These are the activations of a small neural network, seen along a few directions. Each row is one input.
In each table, some parts of the input vary, and every possible input appears once, in random order.
A made-up example of a description, with smaller parts first: one of 8 places around a ring, together with either a single point or one of 9 places along a line or (one of 2 separate values, together with one of 6 places along a line).
Shared parts are said once, and a part with two or three values counts as separate values.
In the rows, 128 means zero.

Other details of the inputs vary at random and push rows far along two fixed directions, the same in every table; ignore that.

Table:
R1: [ 56  92 199 186 185 148 227 152 225 172 103]
R2: [101 129 148 107 106 146  99 131 131 140 128]
R3: [100  63 127 227 193 121 240 181 169 183  82]
R4: [115 144 122 126 120 130 100 129 125 123 126]
R5: [100 170 185 115 105 139 107 115 158 128 161]
R6: [169 118  77 136 153 113 139 111 101 104 131]
R7: [142 134  94 134 151 114 121 115 104 124 119]
R8: [114 128 133 123 114 131 104 131 125 128 119]
R9: [107 164 161 126 118 131 102 127 134 139 139]
R10: [ 87 160 139 118 124 127  96 123 143 131 141]
R11: [141 123  85 135 132 117 128 122 120 108 143]
R12: [163  99 114 117 128 137 136 116 109 121 124]
R13: [135 140 104 145 138 111 124 129 104 135 136]
R14: [154 110 111 132 117 129 126 135  93 142 121]
R15: [140 123 145 114 105 141 124 124 119 131 148]
R16: [146 125 142 128 116 127 124 127 122 123 143]
R17: [177 114  77 106 124  98 162 154 110 101 109]
R18: [ 80 155 196  94  93 149  91 115 176 126 152]
R19: [130 151 128 127 123 121 121 116 127 121 160]
R20: [167 120  74 111 128  94 149 161  99 115  93]
R21: [169  96  91 127 137 129 129 125  81 128 103]
R22: [169  82  78 131 120 130 140 132 100 114 124]
R23: [110 157 154 116 132 135 102 114 134 129 122]
R24: [110 145 144 118 113 137 109 120 150 113 146]
R25: [133 142 139 121 131 134 123 108 136 113 134]
R26: [113 143 161 110 124 136 102 116 132 133 117]
Description of these inputs: one of 2 separate values, together with either a single point or (one of 3 separate values, together with one of 4 places along a line).
Changing only the choice among 2 separate values turns R5 into R9. The same change can be made to R16. Which row results? -> R3
Which other rows does R6 become when the choice among 2 separate values takes its other values? List them by row number. -> R7
Which other rows does R1 become when the choice among 2 separate values takes its other values? List them by row number. -> R26

Table:
R27: [102 202 180  72  87 146  39  90 112 110 178]
R28: [109 122 175 120 100 149 135 131 152 154 133]
R29: [178 137 127  70  79 142  65  94  78 103 132]
R30: [147  97  89 166 173 119 178 128 139 122 111]
R31: [141 129 120 149 141 123 129 110 113 126 119]
R32: [161 150 112 114  78 129  57 104  89  94 145]
R33: [201 141  66 113 108 110  71  87  40  90 135]
R34: [171 135 110  66  80 145  84 103  96  97 146]
R35: [104 119 131 158 164 126 169 136 180 143 130]
R36: [ 81 119 134 164 166 126 162 137 152 151 107]
R37: [136 116  89 169 167 106 182 147 121 128 101]
R38: [ 48 126 224 109 126 147 138 143 198 163 116]
R39: [116 200 179  71  82 139  30  85 130 121 166]
R40: [219 106  88  83  98 119  75 115  42  86 132]
R41: [164  71  90 156 148 146 181 156 110 140 104]
R42: [198 139  57  99 112 107  80  88  53  73 147]
R43: [201 113  60  77  86 130  73 115  47  99 117]
R44: [211 104  19 132 140  96 100 124  52 102 110]
R45: [112  92 158 143 151 156 175 150 156 150 109]
R46: [ 96 164 160 123 137 124 133 129 155 128 123]
R47: [161 159 108  88 108 120  74  87  94  84 152]
R48: [143  64  57 207 200 106 209 154 118 142  75]
R49: [155  37  66 180 179 124 217 166 119 148  64]
R50: [136 102  87 182 166 119 171 149 115 144 131]
R51: [161 159 102  89 104 115  70  96  98  92 162]
R52: [202 109  64  79  80 119  74 121  46 100 127]
R53: [172  33  84 200 162 110 224 163 119 153  87]
R54: [168 159 111  95 112 127  57 108  88 104 154]
R55: [163 160 112  98 110 124  60 108  82 102 158]
R56: [ 96 113 173 109 109 131 125 142 152 147 124]
R57: [ 91 138 134 161 156 118 180 146 155 144 116]
R58: [136 116  82 170 163 101 179 155 125 136 111]
R59: [172  32  84 194 172 116 222 176 116 147  95]
R60: [107 139 133 149 156 117 161 151 167 145 115]
R61: [151  66  49 207 192 102 221 153 130 138 110]
R62: [ 98 142 162 141 115 147 106 137 152 122 144]
R63: [200 143  56 107  85 104  71 126  59  69 130]
R64: [ 18 190 223 104 116 150  95 113 189 156 149]
R65: [172 164 117  93 101 126  54  83  82  99 139]
R66: [178 148 128  57  79 113  73 118  83  90 130]
R67: [ 94 123 142 177 155 131 171 126 149 156 122]
R68: [135  94  67 175 168 106 162 147 110 142 107]
R69: [ 94 123 135 178 151 126 167 135 154 164 132]
R70: [ 99 112 133 166 136 133 160 142 174 123 131]
R71: [129 125 109 135 150 123 121 123 122 127 107]
R72: [ 52 180 231  72  87 167 115 136 198 152 138]
R73: [101 119 149 168 171 137 166 138 154 144 120]
R74: [163  82  86 148 134 116 192 168 118 137  99]
R75: [ 49 161 210 146 137 144 135 124 200 168 141]
R76: [166  67  94 159 142 134 182 161 110 141 113]
R77: [ 19 190 215 104 111 145  90 121 191 163 160]
R78: [161 165 108  94 103 124  53 105  73 101 165]
R79: [ 38 162 194 136 135 140 147 126 208 157 163]
R80: [ 96 199 169  62  86 131  26  96 125 116 161]
R81: [ 60 125 223 113 114 146 156 137 212 153 146]
R82: [123 116 101 149 120 124 113 141 123 117 116]
R83: [ 37 190 237 109 124 160  97 112 186 147 160]
R84: [ 63 129 235 122 120 151 146 131 198 165 125]
R85: [ 91 155 152 123 129 132 128 108 152 124 153]
R86: [ 59 126 226 108 125 149 154 131 210 148 136]
R87: [111  97 150 152 132 156 177 142 158 163 106]
R88: [ 60 142 225 110 111 137 155 156 203 158 129]
R89: [133 118  79 171 158 101 181 156 123 139 117]
R90: [201 142  60 114 104 105  67  96  44  98 145]
R91: [102 140 134 153 154 114 164 151 162 143 119]
R92: [150 100 119 109 125 139 146 124 129 115 120]
R93: [149  99 116 116 110 133 148 133 129 124 136]
R94: [163  64  68 210 206 119 212 156 120 139  88]
R95: [172 148 119  60  85 130  83 118  89  95 123]
R96: [113 214 178  54  87 132  43  97 132 101 150]
What is each input in this table made of? -> one of 5 separate values, together with either a single point or one of 5 places around a ring or (one of 2 separate values, together with one of 4 places along a line)
Changing only the choice among 5 separate values turns R66 into R40. The same change can be made to R96. Which row results? -> R94
Changing only the choice among 5 separate values turns R37 into R33. The same change can be made to R63. Which row results? -> R32
Which other rows does R42 become when the choice among 2 separate values takes its other values? List them by row number. -> R61
Start at R86 and move only the place on the ring of 5, one step at a time. The first step leads to R92. Which rows follow, in order? -> R34, R93, R81
Which other rows does R54 become when the choice among 5 separate values takes its other values? List them by row number. -> R35, R39, R44, R60

Table:
R97: [151 185 127  91 115 110  84 104 102 108 132]
R98: [ 74 146 170 126 121 152 151 142 182 131 151]
R99: [ 79 146 151 141 166 139 156 131 176 157 114]
R100: [142 145 144 112 103 139  65 111  73 123 135]
R101: [127 110 114 138 147 126 133 112 144 114 131]
R102: [110 138 231  32  84 166 109 119 169 126 111]
R103: [166  87 108 171 163 123 157 115 114 133 133]
R104: [ 77 135 154 145 155 132 145 163 174 159 109]
R105: [ 99 116 181 165 129 162 162 136 171 157 149]
R106: [135  84 119 164 130 132 156 144 108 154 126]
R107: [148 134 113 102  88 133  80 110 122  93 154]
R108: [159 125 101 145 124 111 166 146 128 118 134]
R109: [137  93  82 161 149 119 135 146 119 136  90]
R110: [145 156 118  87 118 121  87  99 111  93 156]
R111: [134 113  87 149 156 129 137 112 120 126 101]
R112: [143 170 144  94 116 106 100 107 125  99 155]
R113: [133 113 103 148 127 103 172 160 124 144 116]
R114: [146 155 114 112 117 102 102 140  92 119 116]
R115: [ 78 144 195 147 151 156 135 110 155 161 129]
R116: [161  79  50 154 141 107 171 161  94 128 109]
R117: [146 114  84 102  88 123  87 119  85 109 132]
What is each input in this table made of? -> either a single point or (one of 4 places along a line, together with one of 5 places around a ring)
Which other rows does R110 become when the place on the line of 4 takes its other values? List them by row number. -> R101, R103, R112
Which other rows does R108 become when the place on the line of 4 takes its other values? List them by row number. -> R98, R105, R107
